These are the activations of a small neural network, seen along a few directions. Each row is one input.
In each table, some parts of the input vary, and every possible input appears once, in random order.
A made-up example of a description, with smaller parts first: one of 3 separate values, together with either a single point or one of 9 places around a ring or (one of 4 places along a line, together with one of 5 places around a ring).
Shared parts are said once, and a part with two or three values counts as separate values.

Other details of the inputs shift rows strongly along two fixed directions, in all tables alike. That doesn't count.

A family of inputs:
r1: [ 20  -5   2   2  12   4  -5 -11   0 -15 -13   1  -2   1]
r2: [ 23  11  -7   5  -1   6  -6   5   0  -1 -16  -3  -8   4]
r3: [ 22  -2 -10 -14   8 -12  -9  -8   4  -2  -8   4   0  -4]
r4: [-32 -11   9  -7 -11  -1   3  15 -19  27  25 -13   8   7]
r5: [ 18   1   4 -10  12  -3  -3 -13   1 -19 -12   2  -4  -5]
r6: [-11 -19   8  50 -75 -19  62  11  71  -1  17  94   6 -26]
r7: [ 13   6  -9  11  19   8 -11  -4   8  -8  -4   7  -6  10]
r8: [ 20  13  -8  -8   2  -2  -4  -4   1 -10 -19  -4   1  -7]
r9: [-51   4   7 -11   1  -2   6   1 -17  10  22 -13  14  -6]
r10: [ 24   8  -5   7   5  12  -5   5   3  -6 -12  -2  -3   7]
r11: [ 24  -8 -12  -3   7  -4 -12  -5   3   2  -9   3   3   2]
r12: [-34 -11   6 -18 -11 -10   4  10 -15  23  24 -19   6  -1]
r13: [ 22   7 -10   3   2   6  -6  -2   0  -6 -19  -5   3  -2]
r14: [ 11   8 -13  -2  13  -6 -12  -8   9  -6  -9   1 -13  -1]
r15: [-40  -8  22 -13  -7  -2  10   5 -18   8  20 -22   3  -2]
r16: [-46   2   8   2  -1   5   3  10 -19  19  23 -13   6   6]
r17: [ 11   5 -14   6  16   3 -11 -10   5  -8 -11   5   0   1]
r18: [ 22  -4   7   6  14  11  -5  -5   2 -16  -5   3  -8  10]
r19: [-38   4   9 -12 -15   0   9  14 -19  16  14 -28   7  -5]
r20: [ 22  -1   5   5   9   4  -6  -5   0 -10  -9   2 -12   9]
Each input here is: one of 4 separate values, together with one of 5 places around a ring.
The inputs of r2 and r13 match in every part but the place on the ring of 5. If r4 is changed in the same way as r2 into r13, which row does it become? -> r11
Start at r14 and move only the place on the ring of 5, one step at a time. The first step leads to r16. Which rows follow, in order? -> r7, r17, r9
Change only the choice among 4 separate values in r14. List by row number the other rows that result. -> r12, r15, r19

A family of inputs:
r21: [-14 -14   2 -30  50   8 -36  -3 -40  11  13 -57   4  23]
r22: [-22   8 -14   5 -20 -13   6   1   3  15  -5   3  -4 -11]
r23: [ 78  -3 -13  -3   7  -3 -14  -9  13 -14 -42  10 -13   1]
r24: [ -9  -5   7   1 -31 -13  11   8   2  15   0  -1 -16  -3]
r25: [-12  -3  25  17 -10   5  16   1  -7  -5   4  11  -8   2]
r26: [ -2  -9  14   3 -25  -1  13   4  -6   3   1   6   8  -2]
r27: [ 74  12 -25   9  16   8 -25  -3  17 -13 -26  18  -7  17]
r28: [-26  10   9  20  -1   5  10  -7  -3  -4  -1  15   3  -7]
r29: [-23   2  -1  18 -10   9  10  -6   6  -6   0   3   8 -12]
r30: [-13  -1  -8   2 -16  -4  11   2  -1  11  -6   7  20 -16]
r31: [-12  19  -5 -52  35  -7 -33   0 -45  15   6 -71 -10  10]
r32: [-19   5  -6 -22  44  16 -33  -1 -48   8  -5 -66  11  13]
r33: [-16 -12  -5  -3 -14 -22   1   0   9  17  16  13 -11  -5]
r34: [ -9 -11  17  13 -18   9  15   2   2  -8   5  -2  -3  -2]
r35: [-21  -9  15  10   6  -3   8  -9   4   0  15  23  -3   5]
r36: [ 63  17 -14  22  29  14 -17  -7  17 -21 -24  25 -24  21]
r37: [-10 -17   2  -2  -9 -10   5  -6   1   6  17  18  12  -1]
r38: [-12   7   6 -14 -16  -9  15  -2   4  -7   7   8  13 -14]
r39: [ -9 -13  16  11 -18   0  17   8   4  -3   1  -2  -1  -4]
r40: [ -7   4   4 -18 -14 -12  17   3   6   1   5   4  13 -20]
r41: [-19   5   9  -4  -8   2  16  -4  12 -18   8   1   2 -15]
r42: [-17   4  -5   7 -17  -2   9  -3  -3   4  -4  11  20 -10]
r43: [ 77   8 -27   5  18   5 -24   3  20  -6 -29  15  -7  11]
r44: [-24  12  18  -2  -1  -2  16  -3   2 -17   5  15  -4  -9]
r45: [-12  -1   1  20 -10  17  13  13  11   2  17   7   3   8]
r46: [-11   6  -7   9 -23  -3   1  21  12  24  14   8  -9   5]
r47: [-10  -2   0  17  -9   9  11  20  12   6  13   6   4   7]
r48: [-15 -13   3 -27  49  16 -35 -10 -39   6  16 -54   3  24]
r49: [ 70 -11 -26  -6  23 -13 -22 -17  21 -12 -26  25  -9  -1]
r50: [-18   4   8  -6  -7  -7  17   3  13 -12   6   0   4 -16]
What is each input in this table made of? -> one of 5 separate values, together with either a single point or one of 5 places along a line
The inputs of r44 and r36 match in every part but the choice among 5 separate values. If r50 is changed in the same way as r44 into r36, which row does it become? -> r47
List by row number the other rows that have the choice among 5 separate values in common with r25. -> r23, r24, r26, r34, r39
Change only the choice among 5 separate values in r29. List by row number the other rows that result. -> r34, r41, r45, r48

A family of inputs:
r51: [-55  10  -5  34 -57  -3  43  -3  34  -8  11  41  11 -33]
r52: [-73  -2  20 -38  14 -11   9  -2 -58  14  23 -40  27   0]
r53: [ 76 -12 -16  48  15  18 -19 -24  26 -21 -43  33 -46  33]
r54: [-52  12  -2  34 -44  -6  44  13  29   9  18  60   9 -33]
r55: [-73  22  45 -10   8  20  10  19 -50   0  21 -60  -4  10]
r56: [ 58  -7 -22  -1  28 -24 -17 -27  41 -23 -22  34 -32  -7]
r57: [-42 -35  30   3  19  37 -13  32 -56  13  42 -48  33  39]
r58: [ 66   8  -3  17  34  26   3 -27  38 -55 -25  45 -12   2]
r59: [-49  -5  19 -39  -8  -7  11  18 -60  30  21 -53  25   8]
r60: [-67  10  46 -14  11  20   8  12 -48  -3  34 -56   5  11]
r61: [ 83 -12 -13  -7  -7 -18 -21  -7  33 -13 -40  33 -24  -3]
r62: [-46   4  17  22 -51 -19  48 -13  30 -11   2  40  22 -44]
r63: [ 78   7 -35   6   4  -6 -16  -2  48   2 -29  30 -14  16]
r64: [-29   9   0  30 -67  -1  46  36  26  26  14  50   7 -27]
r65: [ 48  10 -27  17  22  -8  -3 -17  37 -32 -52  22 -11 -20]
r66: [ 59   1 -36  11  25 -25 -21 -24  39 -24 -15  36 -24  -1]
r67: [ 51  22 -29 -33  54  16 -73   9 -46  16 -16 -64  -5  45]
r68: [ 82  -4 -34   7   2 -21 -15  -4  37  -7 -16  28 -24   6]
r69: [ 61  -2 -11 -62  49   4 -55 -18 -53   2 -21 -74 -10  18]
r70: [ 30  14 -31 -40  88  13 -71 -19 -31   8 -13 -59  -6  40]
r71: [-52   7  -3  35 -44 -16  29   6  36   8  26  56  15 -13]
r72: [ 47  26 -33 -35  43  30 -61   1 -50   1 -34 -84 -10  25]
r73: [ 73   5   1  12  26  12  -3 -25  41 -60 -30  37 -20   2]
r74: [-77 -24  28 -39   8  -8 -14   4 -44  24  32 -35  15  -2]
r75: [-41 -20  19   4 -54 -29  50 -21  31  -7  20  54  11 -42]
r76: [-53 -17  31  22  21  36  -8  19 -58  45  45 -32  20  33]
r77: [-24 -26  13  13 -59 -27  48  18  42  24  33  46  -3 -22]
r78: [-24   2  18  21 -76 -15  52  11  29   6   1  28  22 -39]
r79: [-58  -3  13 -20  -6  10   9  35 -44  35  15 -66  24  -4]
What is each input in this table made of? -> either one of 3 separate values or one of 4 places along a line or (one of 2 separate values, together with one of 11 places around a ring)
Change only the choice among 2 separate values in r75. List by row number the other rows that result. -> r69
Change only the choice among 2 separate values in r66. List by row number the other rows that result. -> r68
